A small network was shown many inputs. Here are its activations along a few directions, one row for each input.
In each table, some parts of the input vary, and every possible input appears once, in random order.
Descriptions start from the smaller parts, as in this example, which fits no table here: one of 4 places along a line, together with either a single point or one of 9 places along a line or (one of 2 separate values, together with one of 8 places around a ring).
Shared parts are said once, and a part with two or three values counts as separate values.

Other details of the inputs shift rows strongly along three fixed directions, in all tables alike. That doesn't count.

Rows:
R1: [-0.61 0.91 -0.07 0.58 0.95 -1.40 0.08 2.71 1.62 -1.49 2.66 0.46 2.35]
R2: [-1.95 -2.51 -0.81 -1.39 0.62 -1.20 0.28 2.65 -0.06 0.67 1.48 0.58 0.07]
R3: [0.17 1.88 0.71 -0.14 -2.36 0.52 0.02 -0.89 3.59 2.76 0.08 -1.34 -1.52]
R4: [-0.04 0.47 0.27 0.88 0.93 -1.08 -1.78 2.29 1.67 -1.93 2.64 -0.82 1.92]
R5: [-1.97 0.46 -0.21 0.35 0.89 -1.70 0.25 2.47 2.37 -2.83 1.75 1.58 1.13]
R6: [-0.10 -0.11 -3.08 0.41 1.45 2.09 1.06 -3.73 -3.61 -2.07 -1.25 -1.58 -1.48]
R7: [1.23 2.61 1.17 1.95 -2.09 0.93 -0.90 -0.50 3.82 0.48 -0.88 -0.42 -0.50]
R8: [0.92 -0.53 1.00 0.38 -2.50 1.58 -1.04 0.56 2.89 3.93 -0.20 -1.55 -0.80]
R9: [-2.24 -2.35 -0.57 -1.06 0.43 -1.24 1.29 2.60 -0.26 0.58 1.31 1.39 0.63]
R10: [-0.35 -4.53 0.94 -1.32 0.96 1.32 -0.03 1.89 -2.97 2.39 -1.61 0.09 0.45]
R11: [-0.29 4.03 -1.10 1.69 1.05 -3.25 -2.19 1.23 3.95 -4.69 4.35 -0.10 2.17]
R12: [0.68 0.07 -0.61 -1.37 0.36 -1.11 0.00 -3.96 -4.72 -1.15 -0.98 0.02 -1.49]
R13: [-1.97 -2.99 0.19 -0.20 0.59 -0.47 0.61 3.05 0.00 -0.77 -0.22 1.20 0.38]
R14: [2.43 3.58 -0.28 0.13 1.45 -1.65 -0.87 -6.95 -5.16 -4.41 -1.67 0.11 -0.59]
R15: [1.45 3.02 1.76 1.60 -1.70 1.25 -2.35 -0.44 3.71 0.76 -0.31 -1.50 0.06]
R16: [2.12 3.85 0.77 0.51 -1.65 0.68 0.47 -2.74 0.87 1.80 -0.55 -0.63 -0.61]
R17: [0.66 0.09 -0.44 -1.33 0.44 -1.12 0.23 -3.94 -4.37 -1.19 -0.98 -0.23 -1.32]
R18: [-0.54 -4.75 0.29 -0.84 0.57 0.90 1.33 1.93 -2.61 1.92 -1.94 1.18 0.01]
R19: [1.77 1.06 0.28 -0.12 0.98 -0.03 0.48 -2.95 -3.87 -1.69 -2.34 0.41 -0.06]
R20: [2.36 4.10 -0.90 -0.24 1.74 -1.88 1.15 -6.99 -5.42 -4.24 -1.77 1.51 -0.63]
R21: [0.89 -1.01 1.57 -0.46 -2.11 3.04 1.03 1.15 1.88 5.40 -2.19 0.06 -0.90]
R22: [1.78 1.15 0.11 -0.08 0.86 -0.04 0.19 -2.83 -3.88 -1.68 -2.24 0.64 -0.19]
R23: [0.16 0.78 -0.69 -1.44 0.54 -1.46 2.13 -3.95 -4.33 -0.65 -0.99 1.00 -0.93]
R24: [1.23 2.86 0.45 0.77 -1.78 0.15 -0.62 -0.98 3.91 1.77 0.77 -1.47 -0.43]
R25: [1.57 1.01 1.44 0.58 -2.11 1.69 -1.15 -2.10 1.24 2.53 -1.97 -1.09 -1.33]
R26: [-1.49 3.98 -0.62 1.60 0.96 -3.01 -1.13 1.55 4.01 -6.03 3.22 1.61 1.62]
R27: [-0.72 -4.13 -0.19 -1.45 0.64 0.70 1.74 1.77 -2.46 2.45 -1.34 2.01 -0.07]
R28: [-0.69 -2.39 -0.15 -0.82 1.35 -0.35 0.19 3.20 -0.45 1.20 1.59 0.08 1.09]
R29: [-1.92 -2.87 0.01 -0.18 0.40 -0.41 0.28 3.15 0.00 -0.71 -0.17 1.48 0.16]
R30: [0.84 2.58 1.44 0.53 -1.99 0.70 -1.00 -3.14 1.58 0.46 -1.63 -1.13 -1.71]
R31: [-1.29 -2.30 -0.59 -0.45 0.58 -0.98 0.90 2.89 0.04 0.90 1.53 1.22 1.45]
R32: [1.14 -1.09 1.10 -0.76 -1.89 2.45 0.48 0.55 0.98 6.17 -1.11 -1.15 -1.46]
R33: [-2.87 -7.09 -2.12 -2.55 4.41 -2.82 2.39 4.03 -6.78 -1.58 1.68 3.07 2.80]
R34: [2.29 1.18 1.21 0.11 -1.80 1.78 -0.92 -2.09 0.11 3.19 -1.18 -1.67 -1.36]
R35: [-0.39 -0.58 1.66 0.15 -2.61 1.78 -0.99 0.69 3.07 3.18 -1.29 -0.82 -1.54]
R36: [-0.81 -3.26 -0.17 -0.42 0.63 -0.57 -0.65 2.80 -0.05 0.45 1.44 -0.24 1.21]
R37: [-3.09 -0.32 -2.92 1.48 1.32 0.85 -0.16 2.03 2.47 -4.09 2.33 -1.58 0.10]
R38: [-1.23 4.16 -2.59 3.37 1.49 0.34 -2.09 1.90 5.21 -7.11 4.19 -2.21 2.04]
R39: [0.89 -1.05 1.75 -0.46 -2.00 3.03 1.30 1.08 2.00 5.32 -2.21 -0.17 -0.75]
Each input here is: one of 3 separate values, together with either a single point or (one of 2 separate values, together with one of 6 places around a ring).
Changing only the choice among 3 separate values turns R11 into R32. The same change can be made to R14. Which row results? -> R10
Which other rows agree with R2 in the choice among 3 separate values? List them by row number. -> R3, R5, R9, R12, R13, R17, R23, R26, R29, R30, R35, R37
Which other rows does R32 become when the choice among 2 separate values takes its other values? List them by row number. -> R28
Which other rows does R27 become when the choice among 3 separate values takes its other values? List them by row number. -> R21, R26
Which other rows does R29 become when the choice among 3 separate values takes its other values? List them by row number. -> R7, R22

Rows:
R40: [-3.43 -3.90 2.41 -0.26 -4.18 3.90 1.37 7.39 8.95 7.96 0.02 -1.53 -1.15]
R41: [2.04 4.25 -0.97 2.60 -2.07 4.22 -1.69 -4.75 2.80 0.23 -0.71 -4.91 -2.32]
R42: [-0.38 -3.00 -0.09 -2.26 0.87 1.46 1.65 -1.25 -5.35 1.00 -3.62 1.50 -2.34]
R43: [2.48 1.89 0.48 -1.45 -3.17 2.17 1.39 -9.03 -4.19 4.07 -4.67 -2.43 -4.80]
R44: [2.96 1.49 1.01 -0.93 -4.19 2.84 2.37 -5.63 0.29 8.38 -3.88 -0.51 -3.62]
R45: [2.10 -2.61 1.00 -2.47 0.44 -0.83 0.62 -1.52 -6.13 3.26 -1.38 0.47 -0.47]
R46: [2.30 -0.33 0.58 -3.20 2.10 -1.64 2.39 -4.10 -9.75 0.59 -2.71 2.24 -0.65]
R47: [-3.20 -5.21 -4.42 0.71 4.81 -0.67 0.74 4.55 -3.15 -5.89 2.69 0.65 2.97]
R48: [1.76 8.50 1.85 2.54 0.40 -2.38 -2.73 -2.44 3.66 -6.50 1.33 0.21 1.93]
R49: [0.85 9.31 -0.30 1.49 0.37 -2.91 -1.43 -2.99 4.11 -5.34 3.33 0.00 0.94]
R50: [-2.45 -3.84 -2.18 -1.93 4.06 -3.66 -0.50 3.54 -3.30 -3.20 4.10 1.54 2.63]
R51: [1.03 -2.66 -1.63 -1.70 1.68 -0.45 2.09 -5.06 -8.98 -1.24 -4.09 2.59 -2.24]
R52: [-3.80 -4.36 -3.59 -0.22 5.31 0.17 0.62 5.21 -3.18 -5.90 2.62 0.13 2.53]
R53: [-4.90 -6.18 -1.82 -0.31 2.19 -2.70 1.23 7.43 0.98 -2.39 3.48 2.23 2.75]
R54: [1.50 6.42 1.88 3.87 -1.56 -1.86 -2.92 0.24 7.75 -3.87 2.09 0.25 2.67]
R55: [-0.01 -3.54 3.12 0.48 -4.30 2.07 0.46 7.40 7.67 9.65 0.40 0.23 0.87]
R56: [0.08 -3.55 3.05 0.11 -2.41 2.38 -1.69 4.08 3.92 6.10 -1.06 -1.34 0.35]
R57: [1.07 7.31 -0.40 2.96 -0.34 -2.10 -3.98 -3.08 3.92 -6.91 2.06 -1.32 -0.03]
What is each input in this table made of? -> one of 3 separate values, together with either a single point or one of 5 places around a ring
Which other rows agree with R43 in the choice among 3 separate values? List them by row number. -> R41, R45, R50, R56, R57
Start at R51 and move only the place on the ring of 5, one step at a time. The first step leads to R54. Which rows follow, in order? -> R55, R44, R53
